Each row below holds a small network's activations on one input, seen along a few directions.
Each table varies a few parts of the input and shows all the possible inputs, shuffled.
Descriptions start from the smaller parts, as in this example, which fits no table here: values(3) and (point or line(9) or (ring(5) and line(6))).
Shared parts are said once, and a part with two or three values counts as separate values.

Other details of the inputs shift rows strongly along two fixed directions, in all tables alike. That doesn't count.

Rows:
x1: [ 27  26 -11 -23  13  36  21 -19 -18   5   2 -39 -33 -35  31 -12]
x2: [-41   9 -14  19   4 -34 -33  -2  -9  10  -3  73  23  -8 -32  35]
x3: [ 36   7   0 -15  20  48  32 -11 -15 -16  -4 -43 -34 -23  21   1]
x4: [ 38  11   1   9  27  35  12  -1   0   4 -12 -44 -42 -36  33  -6]
x5: [ 25  -5 -18  -7 -25 -36  16   1  27  11 -38 -10  54  65  39 -15]
x6: [-32 -14   0  10  -2 -34 -21 -13  -3 -16  14  76  40 -12 -19  37]
x7: [ 24  -4 -16  -6 -16 -26  31   6  21   7 -55 -10  42  78  14 -15]
x8: [ 27  -3  19  -6  14  31  17   4  -3  12  15 -49 -41  -1  29 -39]
x9: [-38 -15  38  13  27  33 -32  10 -35 -17  83  12 -71 -24 -46  19]
x10: [ 21  11 -15 -29  -4  36   8  -6 -14   5  -5 -50 -34 -39  21 -21]
x11: [ 36  10  -8  -1  13  38   5   2  -4  -4   4 -47 -32 -32  50  11]
x12: [-36 -29  -1   5  -9 -24 -19   3  -5 -18  -9  65  30  -4 -54  29]
x13: [ 32  -7   2 -12   7  34  14  -4  -1  -5 -10 -50 -35 -43  21 -26]
x14: [-54 -19  25   8 -14 -27 -17  14  -2  -5   6  53  28  25 -51  20]
x15: [-37 -16   6  23 -10 -47 -39   1   3  -6  31  55  25  25 -26  26]
x16: [ 29  -9 -36 -12 -32 -33  15  -6  30  -6 -64 -11  60  23  31  -2]
x17: [-52 -18  30  19 -10 -40 -24   8   7   5   6  56  29   9 -41   2]
x18: [-60   1  43  -9   4  34 -37  10 -39   9  80  14 -56 -51 -34   0]
x19: [ 13   1 -10  -9 -37 -35  15   3  33   8 -49 -22  59  51  34 -10]
x20: [-50  -5   4   2 -10 -37 -28   1 -10  19  22  68  23  26 -36   2]
x21: [-31 -10  28  16  37  47 -30  11 -39 -17  59  28 -62 -59 -36  41]
x22: [ 20  23  -6  -9   5  24   5  -6 -11  15  19 -60 -49   2  23 -23]
x23: [ 37   8 -25   4  -3 -36  34 -22  28   1 -73   3  50  24  24 -10]
x24: [ 37  43 -16  -8  11  62  36  24  23 -13  35 -53 -12 -22 -10 -23]
x25: [ 30   5 -20  19 -10 -50  19  -7  35  11 -56 -19  36  62  16 -22]
Each input here is: point or (values(4) and ring(6)).
Which other rows does x14 become when the values(4) part takes its other values? List them by row number.
> x17, x18, x19

Rows:
x26: [ 22   4  -6   0   8   8   7  -9  -3   4 -15 -24 -16  -8  27  -3]
x27: [-16  -4   5  11  -3 -26 -10   1   3   8   1  22  11  26 -12   0]
x28: [ 12   9  -1 -10  -5   9   7   1   0  10   1 -34 -13  13  20 -17]
x29: [ -8   6  -7  13   4 -16  -1   2   8  -2  -4  28  19  11 -23   9]
x30: [ -8 -14  -1  10   0 -22 -10  -5   1  -5 -13  30  17   3  -3  18]
x31: [ 19  -3  -3 -10   0  12  10  -6  -3  -2 -18 -26  -9 -13  24  -4]
x32: [ -6  -3  -4  12   2 -13   0   5  10 -10  -5  27  22  11 -23  14]
x33: [-20 -13   8   2 -12 -21  -8   3   3   2  -3  21  18  21 -15  -1]
x34: [-37   2  29   1  28  51 -29   9 -36 -11  90  19 -63 -66 -39  15]
x35: [-14  -6  -6   1  -8 -22 -11  -7   1   1 -10  30  23  -7  -4   9]
x36: [ 17  -4   7  -3   0  10  10   3   3   1  -1 -34 -13  16  20 -13]
x37: [ 11   4   3 -12  -9  10   9   2   3   8   1 -34  -8   6  19 -21]
x38: [ 19   8 -10  -9   1  10   6  -9  -4   5 -12 -25 -11 -10  28  -3]
x39: [-11  -2  -5   4  -4 -11   1   5   8  -8  -8  27  25   6 -26   8]
x40: [ 20  15 -10 -10  -1  21  18   3   8  -2  -4 -27  -1  -9   8 -12]
What is each input in this table made of?
> values(3) and ring(5)
The inputs of x30 and x32 match in every part but the values(3) part. If x38 is changed in the same way as x30 into x32, which row does it become?
> x34
Which other rows does x37 become when the ring(5) part takes its other values? List them by row number.
> x27, x28, x33, x36
Which other rows does x27 become when the values(3) part takes its other values? List them by row number.
> x26, x29
